These are the activations of a small neural network, seen along a few directions. Each row is one input.
In each table, some parts of the input vary, and every possible input appears once, in random order.
Descriptions start from the smaller parts, as in this example, which fits no table here: one of 3 separate values, together with either a single point or one of 9 places around a ring or (one of 6 places along a line, together with one of 8 places around a ring).
Shared parts are said once, and a part with two or three values counts as separate values.

Other details of the inputs shift rows strongly along two fixed directions, in all tables alike. That doesn't count.

A family of inputs:
row 1: [ 45  17  24  26  49  75  15  22 -11 -24  23 -25  38]
row 2: [-72   9  51 -37 -44  -9   4  14 -28   3  33  22 -32]
row 3: [ 23 -21 -54  20 -25 -48 -22 -33   5  16 -11   2  11]
row 4: [ 23 -12 -50  13 -27 -32 -17 -32   4  -2 -28   1  15]
row 5: [ 65   3  39   1  30  86  10   1 -29 -29  54  22  51]
row 6: [ 19 -16 -39  17 -29 -31 -19 -34  10 -13 -32   1  13]
row 7: [ 57  -1  11 -23  62  82  27  11   7 -37  31 -26  30]
row 8: [-57  31  28 -14 -15 -14  14  36   3  10   2  24 -40]
row 9: [ 60  32  13  14  48  66  10  21 -11 -38  18  -3  38]
row 10: [  9 -34 -40  22 -33 -35 -27 -26   5   0 -35 -12  11]
row 11: [ 48  20  35  21  46  66  14   3   4 -21  22 -20  36]
row 12: [ 21 -31 -57  18 -24 -39 -38 -11  -3   5 -32   0  12]
row 13: [ 30 -23 -48  21 -30 -54 -22 -36   4   5 -19   1  10]
row 14: [ 55  36  34  21  46  74  27  14  -6 -47  21 -11  35]
row 15: [ 27 -18 -46  12 -13 -24 -26 -37   9  18 -23  -3  24]
row 16: [ 39   0  19 -23  66  65  25   7  -1 -36  26 -22  44]
row 17: [ 30  -7 -53  10 -19 -25 -17 -28   0  -5 -27   8  19]
row 18: [-68  18  52  -7 -13  -5  16  15  22  23   5   1 -35]
row 19: [ 56  29  16  25  58  65  19  16  -9 -19  41  -4  35]
row 20: [-83  -2  45 -48  13 -13  27  19  -4   8   2   6 -33]
row 21: [-66  21  51  -7 -20 -10  22  33   0  13  -3  -2 -41]
row 22: [-61  28  44 -20  -8  -7  10  29  10  33   5  10 -36]
row 23: [ 21 -23 -43  14 -21 -29 -26 -41  13  19 -23 -10  20]
row 24: [ 23 -26 -53  13 -22 -39 -39 -29  11  19 -26   2  14]
row 25: [ 19 -23 -52  15 -24 -32 -27 -21  -4   8 -32  -5  16]
row 26: [-59  29  32 -14 -11 -26  13  37   1  28  16  21 -44]
row 27: [-51  27  33  -6  -1 -15  14  42   2  23  24  22 -40]
row 28: [ 16 -48 -47 -12  -3 -23 -19 -34 -10  -6 -21  -9 -22]
row 29: [-62  18  41  -2 -17 -23  18  21  12  21  15  11 -42]
row 30: [-54  -3  25 -46  -5   0  26  22  10  14   9  -4 -66]
row 31: [-76  -8  37 -35  10 -10  21  10 -13   8  -1   6 -56]
row 32: [ 22 -24 -48  12 -22 -34 -34 -10  -6   4 -32  -4  13]
Each input here is: either one of 2 separate values or one of 6 places around a ring or (one of 4 separate values, together with one of 6 places along a line).
Change only the choice among 4 separate values in row 23. List by row number the other rows that result.
Answer: row 1, row 3, row 4
List by row number the other inputs of the same sort as row 5.
Answer: row 2

A family of inputs:
row 33: [ 40 -10  -8  13  11  26  -7  -9 -10 -28   7   2  25]
row 34: [-23  11  36 -22  39  30  24  20  -4  -9  21 -11 -11]
row 35: [ -7  27  33 -10  23  30  14  36 -10   1  26   8  -5]
row 36: [-57  11  20 -30 -30 -29   3  16  -4  21  -1  21 -30]
row 37: [19  5 12 -1 11 28  4 -8 -3 -7 15  4 11]
row 38: [-12  23  38  -6  18  30  20  34 -15 -13  25   4  -5]
row 39: [ 38 -11 -30  16   8   1 -18  -7  -1   6  10   5  20]
row 40: [ 31  -9 -17  14  -4   8 -14 -18   8 -13 -13 -13  23]
row 41: [ -4 -16 -36   2 -28 -46 -17  -9  -1   4 -18  13 -13]
row 42: [ 36 -13 -29  19   7   0 -15  -4  -8 -11   0   1   9]
row 43: [ 38  -5  -2  19   9  28  -6 -14   3 -19   1 -22  30]
row 44: [-55  17  19  -6 -27 -36  10  11  17  25  -6   2 -30]
row 45: [ 42 -10  -6   9  11  25 -11  -4 -15 -24   6   2  28]
row 46: [11 12  6 13 19 21  9  5 -6 -9  2 -8 18]
row 47: [-60   4  30 -19 -35 -27  14   1  -1  18   3  11 -44]
row 48: [ 30 -21 -15  13  -5   6 -11 -20 -13 -20   2  -2  20]
row 49: [ 28 -15 -14  20   0   8 -10 -23  -7  -8 -12 -10  30]
row 50: [-12 -19 -22   5 -34 -31 -18 -25   1   7 -28  -6  -2]
row 51: [ 28 -34 -20  -9  10  12  -1 -23   1 -12  -8 -20  16]
row 52: [-11 -16 -26   1 -32 -32 -19 -21   5   7 -32   0  -4]
row 53: [-59   7  27 -22 -33 -27  13   5   4  18  -1  17 -47]
row 54: [ 36  -9 -26   2   2   2 -15  -9 -13  -7   2  -1  28]
row 55: [ -9 -28 -21  -3 -40 -40 -21 -19 -12   5 -16   7  -4]
row 56: [ -6 -16 -31  -7 -33 -40 -18 -21   5  15  -8  17   4]
row 57: [-19  21  20   7   7  10   8  24  10   8   5  -8 -21]
row 58: [-12  29  44   4  20  27  22  22   6  -2  13   3   6]
row 59: [19  9 15 14 10 22  2 -2 11 -8  5 -8 19]
row 60: [ 46   0 -14  11  17  20   4 -11  -7 -21  10  -7  21]
row 61: [ -7  -9 -26  11 -26 -45 -11 -18   9  16 -23   2   6]
row 62: [ 37 -13 -20  -3  42  21  -4  -8  -4 -19   3 -13  18]
row 63: [ 43   7 -12  26  25  15  -3  -1   4  -8   0  -5  31]
row 64: [ -2 -14 -37  -1 -25 -43 -20 -12   6  21  -7  16  -2]
row 65: [-6 33 34  9 23 24 19 28 12  2 17 -5 -4]
row 66: [ -7 -22 -28  -5 -35 -37 -22 -23   5  18  -8  17   2]
row 67: [ 38  -9 -28  10   5  -2 -16   0 -12 -14  -3   4  17]
row 68: [-10 -32 -33 -26 -19 -35  -4 -20  11   6 -29  -3 -11]
row 69: [ 24 -29 -19 -11  20   8 -12 -25  -1 -16  -7 -12  17]
row 70: [-11 -11 -26   3 -27 -38 -13 -20   3   8 -32   6   3]
row 71: [ -4  29  33  -3  24  29  26  27  -3  -6  24   5 -17]
row 72: [-57  14  22 -26 -29 -28  11   5   5  22   1  21 -37]
row 73: [ -8 -18 -33   1 -33 -45 -13 -15  -5   0 -16   8  -8]
row 74: [-53  11  15 -12 -23 -34  10  16   4  27   0  15 -55]
row 75: [ 38 -13 -27  16   7   0 -19   1 -13  -9  -1   1  13]
row 76: [ -7 -18 -16  10 -37 -40 -17 -27  13  14 -20  -6   2]
row 77: [-61  -6  10 -30 -11 -27  16  21  12  29  -9   1 -56]
row 78: [ -7 -24 -23 -10 -38 -35 -23 -23 -10  14 -12   6   2]
row 79: [-17  19  23 -10   4  10  17  10  -2   5  19   6 -12]
row 80: [ 37   4 -12  14  17  27  -4  -8  -2 -23  -8 -11  30]
row 81: [ 40   3 -19  25  25  26  -9   1  -2 -11  -4 -14  18]
row 82: [-16 -29 -28 -24  -9 -37 -13 -25   4   1 -22  -1  -8]
row 83: [ 40   7 -19  20  24  24  -5   0  -1 -16  -6 -12  23]
row 84: [ 30 -24 -30  -9  15   6   2 -14   3 -11 -10 -18  15]
row 85: [-17   4  39 -26  28  41  29  21   5  -7  14  -9 -14]
row 86: [-19  10  32 -15  45  31  18  26  -2  -2  21  -8 -21]
row 87: [ -7  24  34  -5  25  32  10  37 -11   6  28   6 -10]
row 88: [-9 30 41  3 17 27 20 20 12 -5 15 -4  3]
row 89: [-33   0 -15  -3 -28 -36  -5  -4   4  13 -24  -1 -17]
row 90: [ 39   5 -17  23  25  21  -3  -1  -4 -12  -5  -7  28]
row 91: [-13  24  49   5  17  31  20  20   5   1  15   2   4]
row 92: [-64   8  27 -12 -28 -25   8   9   4  22 -15  12 -32]
row 93: [ 34 -15 -15   7  -4   9 -10 -31  -7  -6   5  -3  22]
row 94: [ -9 -25 -25  -3 -37 -36 -20 -27   0  19  -4  10   4]
row 95: [ 43  -7  -8   2  12  28 -13  -7 -13 -14   9   1  33]
row 96: [ 39   5 -13  19  16  23  -2  -5   4 -19   0 -20  29]
row 97: [-18  18  28 -13   1  10  21  11  -1  -5  12   9 -18]
row 98: [ -8 -12 -34  15 -20 -39 -18 -11   2  20 -27   2  -9]
row 99: [-16  20  53   8  15  32  21  17   1   2  19  -4   5]
row 100: [-74 -11  31 -37 -11 -24  11   1   1  17   0  -2 -43]
row 101: [20 13  8 25 24 18  3 12  4  3  8 -4 12]
row 102: [ -8  -9 -27   1 -33 -38 -15 -19  14   5 -29  -3  -2]
row 103: [-8 32 30  5 21 29 18 30  9 -4 12 -9 -8]
row 104: [-14  21  22  12   9   4   8  22  13  14   9  -4 -16]
row 105: [-13  21  20  -8   8   8  14  16   1   9  17  11 -17]
row 106: [  9   0 -10   1  -1  -1  -3  -2  -1   4  14   7  14]
row 107: [-12  23  42 -10  17  33  19  32 -13 -16  22   9  -4]
row 108: [ 40  -8 -28  14   8   2 -14 -14  -2   2   3   1  11]
row 109: [-12  22  39  -6  16  32  22  27  -8 -20  22   9  -7]
row 110: [-21   4  16 -23  21  14  24  23   8   4   4  -6 -25]
Describe the family of inputs behind these rows.
Answer: one of 6 places along a line, together with either one of 2 separate values or one of 5 places around a ring or one of 6 places around a ring
Changing only the place on the line of 6 turns row 60 into row 74. The same change can be made to row 34. Which row results?
Answer: row 86
Changing only the place on the line of 6 turns row 82 into row 62. The same change can be made to row 97. Which row results?
Answer: row 71
A walk changes only the place on the ring of 6. It starts at row 53 and steps to row 33. List the rest of the walk in order.
Answer: row 45, row 95, row 66, row 37
Change only the choice among 2 separate values in row 82. List by row number the other rows that result.
Answer: row 68
A walk changes only the place on the line of 6. It starts at row 101 and steps to row 63. List the rest of the walk in order.
Answer: row 61, row 58, row 91, row 99
A walk changes only the place on the ring of 5. It starts at row 49 and steps to row 99. List the rest of the walk in order.
Answer: row 76, row 43, row 50

A family of inputs:
row 111: [-36  15  59 -33  56  59  43  32   2 -10  28 -18 -34]
row 112: [ 76 -21 -76  21   0 -22 -30 -35  -5  -7 -11   4  38]
row 113: [-80  23  21 -29 -48 -49  15  12  18  41 -11  21 -46]
row 114: [ 39 -24 -74  21 -44 -56 -41 -34   2  -4 -37  11  17]
row 115: [-49  43  56 -12   3   9  36  23  13  10  18   6 -23]
row 116: [-23 -22  14 -36 -19  -2  -6 -13 -36 -16  13  26   7]
row 117: [-79 -20  37 -47 -64 -41   4  -9  -8  33  23  30 -55]
row 118: [-54  13  29  -2 -22 -12   5  18   9  30  -3  -1 -26]
row 119: [ 85 -46 -57  -5  43  27 -14 -38  -8 -43 -16 -30  48]
row 120: [-46 -13 -26  -9 -52 -79 -23 -13  17  45 -22  21 -30]
row 121: [-28  -8 -17   8 -22 -42 -15   6  -2  29  -8   6 -24]
row 122: [ 90  20   5  41  50  76  11  -3  -4 -56  15 -19  65]
row 123: [-50  15  27 -13 -16 -16  11  14  17  33   2  10 -22]
row 124: [ 33 -31 -67  28 -41 -53 -47 -34  -4   3 -40   2  16]
row 125: [ 59 -28 -52  28  -1 -19 -26 -49  14  -3 -20 -11  48]
row 126: [ 64  19  11  36  55  68   5  25 -23 -33  25 -10  33]
row 127: [-14   6  46 -40  55  62  37  35  -5 -27  27 -20 -10]
row 128: [ 34  -5 -17  26  -5   8 -15 -11  -4 -11 -18 -10  28]
row 129: [ 87 -19  -9   3  85  91   9 -12  -8 -48  19 -36  46]
row 130: [ -6  16   4   4 -18  -2   4   8   5  -4  -9   6   0]
row 131: [-12  37  63  19  27  51  28  29  -4 -18  16 -11   2]
row 132: [-42  -2 -32 -15 -59 -80 -18 -14  13  36 -24  24 -32]
row 133: [ 44 -67 -84 -15 -11 -43 -32 -58   2 -12 -47 -16  15]
row 134: [-24  23  31  -3  20  11  17  33   1  19  28  13 -20]
row 135: [-21   4 -21   3 -31 -44  -7  10  -4   9 -12  20 -26]
row 136: [-10  34  52  12  31  50  15  40  -3   2  34  -6  -4]
row 137: [-38  41  77  10  29  48  34  37   5   2  29 -13 -10]
Describe the family of inputs behind these rows.
Answer: either one of 2 separate values or one of 5 places along a line or (one of 4 places along a line, together with one of 5 places around a ring)
List by row number the other inputs of the same sort as row 117.
Answer: row 116
Change only the place on the ring of 5 in row 128. List by row number the other rows that result.
Answer: row 113, row 118, row 123, row 130

A family of inputs:
row 138: [  9 -12 -21  12 -15 -13 -15  -8  -2  -2 -16  -5  -4]
row 139: [ 12  -1  12  10  17  22   9  -6   6  -6   5 -15   6]
row 140: [-6 30 40 18 25 35 13 24  3  4 15 -6 12]
row 141: [  8   5 -18  14 -11 -19 -10 -12  11   7 -18   1  20]
row 142: [-25 -16   1 -25  -4 -11  -4   4  -4  16   3   4 -19]
row 143: [  9 -10 -16   1  -9 -14   1 -23  13  -2 -15  -7   3]
row 144: [ -1 -27 -12  -8  -9  -8 -13 -21   3   6 -13 -10  10]
row 145: [ 10 -12 -23  -1  -9 -15  -3 -13   0 -13 -17  -2  -3]
row 146: [ 12 -20 -26   2  -2 -17  -9 -13   1   7  -4  -1 -10]
row 147: [19 20 -4  9 19 11  1 15  0  0  9  8 16]
row 148: [23 11 -3  1 16 18  6  8  4 -5 11  0  2]
row 149: [-82  17  56 -22 -57 -32  11   9   0  29  17  33 -37]
row 150: [ 10   3   6  14   4  14   0  -5  10   2   0 -13   6]
row 151: [ 15 -12 -29  -6  -2 -18  -3 -14   5   0  -6   3  -6]
row 152: [  6  -3 -20  21 -12 -20 -20   0  -6   4 -18   2  10]
row 153: [ -1 -22 -13   0  -2 -15  -9 -24   4   3 -12 -10   6]
row 154: [-84  18  47 -24 -59 -34  10  17 -19  20  12  37 -47]
row 155: [  0 -24 -20  -2  -4 -16 -12 -15  -9  -7 -14  -5  -1]
row 156: [ -2   8  29 -10  41  37  17  20  -9  -5  29  -3  -5]
row 157: [ 10  -5   5 -17  14  26   5   4 -10 -21   2  -5  11]
row 158: [ 10  -3 -26  16  -5 -22 -20  -1   0  17  -6   7   7]
row 159: [ 10   2 -18  12 -14 -17  -5 -15  14   4 -15  -5  12]
row 160: [ 18  11   3   6   9  21   6   8  -1 -18   0  -5   4]
row 161: [ -1  16  36 -10  35  40  26   8   2 -15  18 -10  10]
row 162: [ 17  16   2  12  10  17   5  12  -2 -16   1  -3  10]
row 163: [11 20 28  5 32 41 14 26 -1 -2 28 -5 -6]
row 164: [ 13  -8 -27  14  -7 -20 -15  -4   2  13  -4   1  -1]
row 165: [ 11  -2   3  -8  22  19   9   1  -9 -24   3  -4   9]
row 166: [ 14  10  11  22  12  19   3   3   7   0   5 -13  15]
row 167: [-78  16  43 -28 -51 -36   8  18  -9  33  26  43 -48]
row 168: [  7 -20 -20   7  -9 -15 -10 -13  -4  -6 -15  -6  -7]
row 169: [ 11  -3 -17   6 -14 -12  -5 -19  16   2 -16  -7   6]
row 170: [  5  15  26 -17  42  38  23  19  -6 -13  28   1   0]
row 171: [  9 -22 -27 -23  -4 -12 -10 -13  -2   2  -6   4   4]
row 172: [ 16   0 -30   6  -8 -21  -9  -5   6   7  -6   6   3]
row 173: [-41  -1  33 -24   1  11  11  22 -10   1   5  -1 -23]
row 174: [  2 -20 -15 -17 -10  -9  -6 -22   7  -1 -15  -7  14]
row 175: [ 17  34  27  14  33  44  14  31  -8 -20  14   1  20]
row 176: [  9  -7 -21  19 -14 -18 -15  -3  -3   0 -15  -4   2]
Changing only one part turns row 164 into row 166. The same change can be made to row 171. Which row results?
Answer: row 174
Describe the family of inputs behind these rows.
Answer: one of 3 separate values, together with either a single point or (one of 2 separate values, together with one of 6 places along a line)
Change only the choice among 3 separate values in row 175. List by row number the other rows that result.
Answer: row 141, row 147
Change only the choice among 2 separate values in row 172. List by row number the other rows that result.
Answer: row 164
